Each row below holds a small network's activations on one input, seen along a few directions.
In each table, some parts of the input vary, and every possible input appears once, in random order.
Descriptions start from the smaller parts, as in this example, which fits no table here: one of 4 places along a line, together with either a single point or one of 11 places around a ring or (one of 3 separate values, together with one of 5 places around a ring).
Shared parts are said once, and a part with two or three values counts as separate values.

Other details of the inputs vary at random and push rows far along two fixed directions, the same in every table; ignore that.

Table:
r1: [-24 -23  17 -37  76  17  22 -15   5  57  34 -21 -15  32 -62 -24 -33]
r2: [-15 -19 -37 -29  17  -1  17   9   0 -79   1  62  59 -12  44 -33   2]
r3: [ -1  12  25  24 -18  19 -18  -1  -8   5 -14 -16 -12 -13  -2  22  14]
r4: [ -8  -1   4  14 -33 -22  18  23 -22  -2  25   4  -6   8  13  20  13]
r5: [ 13   8   9   8 -32 -11   7   0 -21   5 -16 -26  11  22  28   4  11]
r6: [ -2  -5  19  10 -16 -21 -25  -8  -8  -2 -10   4 -16  -5  -8  17  16]
r7: [ 24  21  20  17  -2  14 -11  33   1   5 -20 -41  -3 -20  19  -1  28]
r8: [-11 -22 -11 -33  68  10  23 -21  26  59  38 -10 -21  26 -65 -27 -43]
r9: [ -6  -7 -67 -33  17  30  42  10  14 -70   8  67  75 -11  31 -32 -27]
r10: [  3   8  20  12 -20   3 -19 -14 -20   2 -25 -10  -1  -1  -6  19   5]
r11: [  0  11  19  14  -9  -1 -21 -12 -14   2 -26  -9 -11   2   3  17   2]
r12: [ -7  -2  21  16 -11  -3 -18   5   0  -7   9   1 -20 -14 -16  15  20]
r13: [-12  -2 -63 -18   2  29  37  10  -1 -63  18  67  58 -15  22 -19 -28]
r14: [  7  19  -1  22 -23  -1 -22 -11  16   8  -7  -4 -18  -7   3  16  -8]
r15: [ 12 -10  14  -3 -25 -39  -8  -6 -14   8 -13  -9 -11  13  22   8  19]
r16: [ -9   5  23  15 -10 -18 -28   0   5  -2   5   0 -23 -11   8  20  12]
r17: [ -3   0  23  24 -18  -5 -24   6   2  -8   1  -1 -26 -20   0  24  25]
r18: [ -3  12  22  16 -14  23 -12  -1 -11  -2  -7 -12  -7  -7 -17  13   9]
r19: [ -2   0  19  14 -10 -26 -28  -6  -5  -3 -12   2 -25  -5   4  22  14]
r20: [ -9  -4 -51 -28  23  33   0 -19  18 -69 -17  75  54 -27   3 -22 -22]
r21: [ 14   5  10  -2 -25 -13  -4 -13 -24   8 -28 -16   6  19  23   4   9]
r22: [-10 -22 -11 -27  68  13  16 -17  33  59  31 -22 -32  10 -57 -29 -33]
r23: [  6   9  10   9 -31  -2  23  15 -21   7  -2 -20  15  21  22  10   6]
r24: [ 12  15  -2  23 -29  14 -11  -7  11   3  -5  -5 -18 -10 -20  15   2]
r25: [ 13  14  -7  18 -19  -9 -20 -17   8   6 -23   0 -19  -1  -2  16  -5]
r26: [ -5   0  24  18 -18  -9 -19   1  -5  -1   7  10 -14  -4  -9  27  17]
r27: [-29   3 -22 -24  40  41  -5  -6   6 -70  -5  59  53 -31  21 -19 -20]
r28: [-24 -39   1 -46  66 -26  49  12   9  58  52 -22 -12  42 -31 -38 -20]
r29: [ -5  10   3  14 -33   3  23  15 -32   7  12 -10  10  15  12  18   0]
r30: [ 27   9 -17  11 -41 -19  11  -4   0   6 -11 -17   3  16  22   3   1]
r31: [ 32  19  -8  22  -6   7 -11  27  23   9 -15 -30  -9 -23  12 -14  15]
r32: [ 26   3 -14   0 -30 -19   0 -19  -2  13 -21  -8  -1  14  17   0  -3]
r33: [ -5 -27   7 -41  98  -9  15  29  32  50  36 -41 -25   0 -33 -52   2]
Description of these inputs: one of 3 separate values, together with either a single point or one of 4 places along a line or one of 6 places around a ring.
Question: Changing only the choice among 3 separate values turns r3 into r17. The same change can be made to r18. Which row results?
Answer: r12
Question: Change only the place on the ring of 6 in r20. List by row number the other rows that result.
Answer: r8, r14, r22, r24, r25

Table:
r34: [-16 -21 -25 -40  68  10  13 -13  26   9  21  21   7  -2 -38 -32 -27]
r35: [ -7  -7   2 -10  26 -11   0 -24   5  39   6  -8 -29  14 -24   2 -18]
r36: [-13 -17   3 -21  41   1  -2  -3  10   1   9   3   2  -7 -13 -20   1]
r37: [  6  -6  14  -1  15 -16  -9  -6   7  36  -6 -31 -31   3 -18  -2   9]
r38: [-12 -11 -30 -37  53  35   8 -18  15 -21   3  37  33 -10 -19 -32 -31]
r39: [ 10  14  26  38 -60 -14 -25   3 -11 -18 -15   1 -15  -9  14  39  27]
r40: [  1   2 -29   0 -30   8  16  20 -23 -78 -17  49  61 -21  56  -6  20]
r41: [  3   2 -22 -16  17  -2  30  21   8  -9   7  -3  30   7  29 -33  -3]
r42: [  0 -13   7  -5  34   5   5   4  10  34  15 -25 -24  -2 -35 -13  -2]
r43: [ -5   3  34  17 -13 -23  -8 -17  -6  61  16 -46 -50  29 -28  23  -6]
r44: [-21 -13 -26 -35  59  16  13 -22  18  14  20  20   6   2 -30 -23 -39]
r45: [ 14  14   5  23 -44 -16   5  35 -27 -21 -15  -9  15  -3  47  16  30]
r46: [  5   4  13   6   2   6  -3 -11  -3  38   2 -26 -23  14 -37   6  -8]
r47: [  5   7 -18   8 -10  21 -16   7   7 -53 -23  30  26 -38  20   0  10]
r48: [ 20  21  19  40 -55 -10 -24   2  -6  11 -10 -15 -28  -6  -8  37  22]
r49: [  3   1   6  10 -37 -29  16   0 -27  32   8 -21 -13  29   9  19  -5]
r50: [ 14   1   5  18 -55 -33  12  12 -29   2  -6 -10  -4  17  21  21  16]
r51: [  1  15 -16   2   1  16 -22  17   7 -78 -29  42  37 -43  43  -5  15]
r52: [-13 -11 -17 -33  74  21   6  11  26  -8  13  12  21 -19 -10 -38 -17]
r53: [  1 -25 -31 -41  35  -9  42  -3  14  17  31   6  18  31  -6 -40 -28]
r54: [  4   2  32  15 -18  -7 -11 -12 -11  28  -3 -31 -24  18 -17  20   1]
r55: [ -3   1  19   6  -2   3   2 -11  -1  41   3 -29 -22  17 -32   6  -6]
r56: [ 20  26  36  50 -77  -9 -38 -12 -22   1 -33 -15 -18  -3  19  47  26]
r57: [-22 -15  -7 -34  66  21   8  13  16 -29  18  24  25 -18   3 -32  -5]
r58: [  2  19   3  21 -28  13 -32  21  -4 -74 -27  34  31 -40  51  14  31]
r59: [ 17  -7  -6  -7  -6 -19  27   9   3  38  10 -40  -9  30   8 -16   1]
r60: [ 18  30  36  52 -59  -4 -28  29  -5  -2 -19 -27 -19 -21  28  38  38]
r61: [ -9   1 -17   5 -12  21  -6   7   8 -62  -6  55  33 -28  15   5   4]
r62: [-17 -17  -2 -22  40  13   7   1  10 -21  12  16  14 -13  -6 -21   1]
r63: [ 10  10  33  19   6 -11 -12  18   4  59  10 -61 -46   6 -24   5  10]
r64: [-13 -11  11  -4  27  -2  12 -13   6  55  26 -19 -33  24 -39   7 -21]
r65: [ -4 -11  15   0   2 -16 -13  -8   2  16   5  -4 -22   6 -15   6   3]
r66: [-24  -7 -21 -17  16  19  -8 -15   1 -48   0  54  27 -13  11  -5 -16]
r67: [ -2  -7  15  -4  20   1   3   4  11  39  14 -29 -29   5 -25  -5   9]
r68: [ 14  14 -28  14 -59   0  11  -1 -12 -35 -10  26  27   8  49  13  -4]
r69: [ -8  17 -30  14 -21  30 -11  -4  -4 -76 -13  61  34 -31  20  14  -7]
r70: [  8  -6  22   4   4 -31 -11 -13   6  58   3 -40 -50  20 -34   5   0]
r71: [ -7  -8 -28 -26   5   8  33   0 -23 -33  -2  30  44   9  18 -18 -14]
r72: [ 34  27   8  37 -92 -18   1   0 -20  10 -26 -32  -4  23  35  30  14]
r73: [-14 -18 -12 -44  69   9  10 -28  14  28  10  -1   0  17 -41 -33 -29]
Question: Changing only one part turns r63 into r46. The same change can be made to r41. Which row results?
Answer: r72
Question: Changing only one part turns r44 into r47. The same change can be made to r43. Which row results?
Answer: r62
Question: Describe the family of inputs behind these rows.
Answer: one of 5 places along a line, together with either one of 2 separate values or one of 6 places around a ring
Question: Change only the place on the line of 5 in r71. List by row number the other rows that result.
Answer: r40, r45, r49, r50
Question: Which other rows agree with r65 in the place on the line of 5? List them by row number.
Answer: r34, r39, r48, r50, r53, r61, r70
Question: Change only the choice among 2 separate values in r49. List by row number the other rows that result.
Answer: r68
Question: Change only the place on the ring of 6 in r55. List by row number the other rows that result.
Answer: r38, r46, r54, r56, r73
